Read these off the table that follows.
1) Which number is the entry directly above 123?
2) Which number is the last entry in the row that holds the largest entry?
3) Which number is the top-right entry?
4) Which number is the entry directly above 128?
5) Which number is the entry in the bottom-right corner?
6) Which number is the 3rd entry on the diagonal from the top-right corner?
7) Which number is the entry just left of 112?
8) Which number is the second smallest entry?
[[116  98 101  83  74 119  89 116  93  86  86  99]
 [123 103 115 125 126 128  99 127 114  93 104 112]
 [121  69 150  47  42 143  69 141  88  63  65  96]
 [ 63 135  46 114 116  43 147  24 108 130 109 107]
 [120 143 101 111 109 119 150 108 104 154 106 100]
 [140  73 195 127 144 157  63 170 141  71 126 120]
 [121  49 147 143 161 139  45 142 143  54 137 118]]
1) 116
2) 120
3) 99
4) 119
5) 118
6) 63
7) 104
8) 42
